A small network was shown many inputs. Here are its activations along a few directions, one row for each input.
In each table, some parts of the input vary, and every possible input appears once, in random order.
A made-up example of a description, with smaller parts first: line(6) and (point or ring(9) or (values(2) and ring(5))).
Shared parts are said once, and a part with two or three values counts as separate values.

Other details of the inputs vary at random and push rows far along two fixed directions, the same in every table; ignore that.

Rows:
r1: 12,9,-16,5,12,-11,-30,34,-4,2,2,-11,-22
r2: 22,9,-26,23,16,-21,1,-3,2,6,17,-15,-10
r3: 17,-2,-33,21,33,-19,-4,-11,-3,12,16,-7,-10
r4: 22,-8,27,14,-18,36,13,-77,1,40,12,3,-22
r5: -20,-11,44,-16,-34,14,20,-15,19,-34,-8,20,35
r6: 7,0,-22,6,25,-19,-6,9,-4,-9,11,-1,2
r7: 7,5,-24,16,23,-15,3,-13,2,17,14,9,-12
r8: -30,-14,42,-35,-37,23,-15,27,7,-42,-20,17,26
r9: -36,-3,31,-30,-30,2,11,34,17,-45,-9,26,39
r10: 3,11,-24,5,16,-24,-3,38,-3,-6,3,-21,6
r11: 5,8,-35,6,35,-27,-14,43,-5,-17,6,-1,3
r12: 23,8,-12,14,9,12,-9,-4,-10,23,8,-10,-23
r13: 1,-2,-8,1,18,-14,-3,8,1,-14,6,8,8
r14: -5,-12,1,7,2,2,15,-44,8,16,11,18,1
r15: 11,12,-24,7,15,-10,-32,44,-6,1,-1,-12,-21
r16: -24,-16,31,-25,-30,22,-13,17,6,-27,-16,11,19
r17: 10,-6,-5,3,-3,-1,-13,5,-18,6,-5,-6,-22
r18: 7,13,-33,12,22,-26,-8,50,1,-14,5,-12,5
r19: -2,13,-18,7,5,-16,2,24,7,-4,7,4,0
r20: -3,19,-31,-1,33,-24,-16,43,-14,-1,1,-8,-1
r21: 8,3,-8,13,19,-7,5,-25,-1,15,4,-1,-3
r22: 1,-1,-10,-10,5,7,-16,44,-13,-10,1,-9,0
r23: -8,5,-5,0,13,-3,1,-7,-5,12,-1,2,5
r24: 9,6,-30,1,12,-13,-20,51,-12,-15,4,-20,-24
r25: -19,-13,36,-22,-34,24,4,5,6,-31,-14,11,6
r26: -4,4,-17,2,26,-17,-5,22,-5,-3,-1,-2,9
r27: 8,20,-25,6,22,-31,-7,48,-3,-9,4,-20,1
r28: 14,-7,7,23,3,5,23,-89,11,42,21,18,-18
r29: 8,1,-3,1,2,16,-9,14,-9,9,1,-4,-7
r30: 6,7,-20,4,12,-7,-30,43,-4,1,-3,-10,-15
r31: 25,-13,21,24,-18,20,9,-81,-7,45,1,1,-38
r32: 38,-10,9,15,-11,25,13,-89,2,53,6,-10,-38
r33: -27,-12,46,-22,-26,24,18,-50,4,-6,-8,22,28
r34: 2,4,-3,9,-7,-7,12,-19,11,8,13,5,-2
r35: 3,11,-27,0,37,-31,-13,41,-9,-9,5,-8,2
r36: -19,-17,38,-11,-34,19,23,-28,18,-25,-6,16,34
r37: 1,0,-3,9,10,2,9,-47,-4,30,8,-1,-6
r38: 1,-8,15,15,-22,12,28,-67,18,24,12,11,-1
r39: 21,-2,0,-1,-3,13,-1,-19,-1,21,-8,-9,-22
r40: -40,-14,27,-35,-17,5,7,20,9,-44,-7,33,41
r41: -37,5,41,-32,-34,16,11,23,7,-35,-22,13,42
r42: 18,-2,-18,17,9,-4,-14,4,-18,24,-5,-11,-31
r43: 6,-2,-28,0,13,-16,-25,54,-23,-4,-7,-15,-19
r44: 13,-7,16,3,-14,28,3,-38,-5,19,8,-1,-11
r45: 3,-22,32,8,-35,37,20,-73,8,16,-1,3,-17
r46: 4,20,-17,11,10,-12,0,11,-3,18,2,-16,-4
r47: 14,1,17,25,-17,18,28,-98,8,54,11,-9,-15
r48: 3,27,-24,1,19,-27,-11,49,-8,-1,3,-20,-3
r49: -36,-14,24,-24,-14,9,11,7,12,-27,-9,35,36
r50: -3,3,-15,-5,23,-19,-6,21,-7,-11,3,-4,10
r51: -39,-18,33,-34,-15,10,9,15,5,-41,-17,20,48
r52: 4,11,-11,3,8,-18,1,20,-1,-7,4,-16,7
r53: 6,8,-3,14,3,-6,11,-11,5,12,0,-11,3
r54: 2,16,-7,3,2,-10,1,2,-4,9,5,-15,-1
r55: 17,1,-7,17,-3,10,-1,-18,-2,13,2,-10,-33
r56: -22,-12,22,-20,-26,21,-1,28,3,-33,-17,8,9
r57: -24,-21,58,-50,-45,36,8,3,9,-34,-29,21,29
r58: 10,1,10,18,-11,6,18,-41,14,6,5,3,2
r59: 20,18,-22,23,17,-18,4,-2,0,18,7,-20,-11
r60: 21,-8,2,2,-5,17,3,-33,1,31,-7,-7,-22
r61: 8,15,-20,9,28,-18,-5,-5,-10,22,10,-8,-13
r62: -39,-5,28,-26,-29,7,13,31,18,-39,-12,26,42
r63: -35,-17,27,-27,-11,9,5,22,9,-47,-16,28,47
r64: 14,2,-31,-13,18,-10,-21,54,-12,-2,-7,-21,-15
r65: 21,2,-17,18,7,-4,-14,2,-18,21,-4,-10,-34
Description of these inputs: ring(5) and (values(5) or (values(2) and line(4))).
Changing only the ring(5) part turns r34 into r38. The same change can be made to r44. Which row results?
> r22
Changing only the ring(5) part turns r43 into r42. The same change can be made to r37. Which row results?
> r23
Which other rows does r2 become when the line(4) part takes its other values? List them by row number.
> r34, r52, r54
Which other rows does r41 become when the values(2) part takes its other values? List them by row number.
> r20
List by row number the other rows that have the ring(5) part in common with r9.
> r1, r4, r5, r13, r25, r27, r28, r31, r35, r48, r57, r61

Rows:
r66: 3,30,-68,-2,54,-50,-6,75,-13,8,9,-29,-5
r67: 24,11,-40,20,37,-10,-29,1,-6,33,31,3,-43
r68: -14,17,-22,12,19,-42,-8,61,8,-38,5,-4,28
r69: 35,10,-41,13,20,-30,-18,54,0,-6,-4,-34,-25
r70: -27,-14,11,-39,-10,20,-19,57,7,-36,-5,35,22
r71: -12,-18,35,7,-23,31,2,-59,2,11,-3,34,-14
r72: -22,1,18,-29,-34,16,-3,64,25,-46,-3,17,30
r73: 11,9,-3,40,4,-4,35,-116,9,77,13,-2,-19
r74: 10,-7,-18,-9,26,-18,-31,33,-16,-14,-9,-4,-18
r75: 29,17,-35,14,22,-37,-23,49,-4,-12,1,-34,-26
r76: -28,11,42,-29,-30,27,2,-3,9,-2,-3,19,23
r77: 8,3,-38,33,49,-34,-13,-11,-8,19,18,6,-10
r78: 11,15,-43,38,19,-41,9,-6,12,15,18,-13,-14
r79: -20,2,2,-34,-4,-12,11,70,14,-68,-3,5,52
r80: 25,9,-15,33,-8,-14,5,-26,-4,23,18,-22,-42
r81: 31,24,-47,36,45,-45,-4,22,0,0,28,-26,-3
r82: 32,20,-47,42,14,-18,-10,28,2,22,13,-20,-43
r83: -40,9,30,-39,1,-6,5,48,-2,-48,-15,12,70
r84: -26,-13,73,-12,-63,58,32,-75,15,21,-24,30,17
r85: -23,4,36,-31,-32,35,7,2,14,3,-8,19,25
r86: 7,-1,41,-4,-21,19,12,-70,0,29,-16,-7,-8
r87: -2,-45,49,-16,-30,58,10,-67,0,-4,-15,16,13
r88: 30,9,7,38,-10,11,21,-116,-12,85,15,-19,-53
r89: -30,-18,26,-27,7,2,1,12,0,-47,-5,32,51
r90: -36,-36,63,-31,-50,37,12,-44,-2,-24,-16,39,14
r91: 3,16,-28,-26,23,-26,-28,98,-16,-18,-26,-27,4
r92: 9,-9,31,9,-36,31,30,-91,-2,56,-5,-3,-21
r93: -5,4,-58,15,49,-47,-18,39,-9,1,10,4,-11
r94: -17,-19,57,-21,-47,36,10,-12,9,-48,-16,-1,34
r95: 41,10,-6,31,18,9,39,-123,4,80,25,-13,-21
r96: -5,-19,-13,-3,17,-4,17,-26,4,6,9,17,-2
r97: 56,2,-34,42,16,2,-2,-27,-3,33,16,-45,-39
r98: -33,-20,14,-51,5,5,2,46,1,-61,-10,32,53
r99: 24,15,-41,3,33,-9,-24,54,-26,13,-5,-46,-12
r100: -14,-9,13,-7,-21,1,37,-17,26,-21,4,9,22
r101: 23,22,-25,43,5,-15,-7,-3,3,21,17,-14,-41
r102: 17,-15,-23,-9,23,-10,-25,32,-11,-5,-13,-4,-18
r103: 18,31,-41,17,19,-25,-24,56,7,-1,28,-15,-23
r104: -50,-22,51,-53,-67,21,11,69,11,-81,-32,21,49
r105: -14,-5,46,-23,-25,34,3,-21,-10,-9,-19,-10,25
r106: 11,-25,1,7,-9,15,4,-45,-10,27,3,10,-31
r107: -24,-34,53,-12,-44,50,13,-52,11,-3,-17,46,7
r108: -2,15,20,16,-16,15,6,-44,-3,37,-3,3,-18
r109: -23,-18,8,-38,8,8,-34,75,-21,-62,-18,2,27
r110: 9,32,-43,32,49,-45,-9,9,-11,34,13,-20,-4
Changing only one part turns r73 into r78. The same change can be made to r88. Which row results?
> r80
What do these inputs look like to the network?
> values(3) and (ring(5) or (values(2) and line(5)))
Which other rows does r106 become when the values(3) part takes its other values? List them by row number.
> r92, r104
Which other rows does r95 become when the ring(5) part takes its other values? List them by row number.
> r66, r73, r83, r110
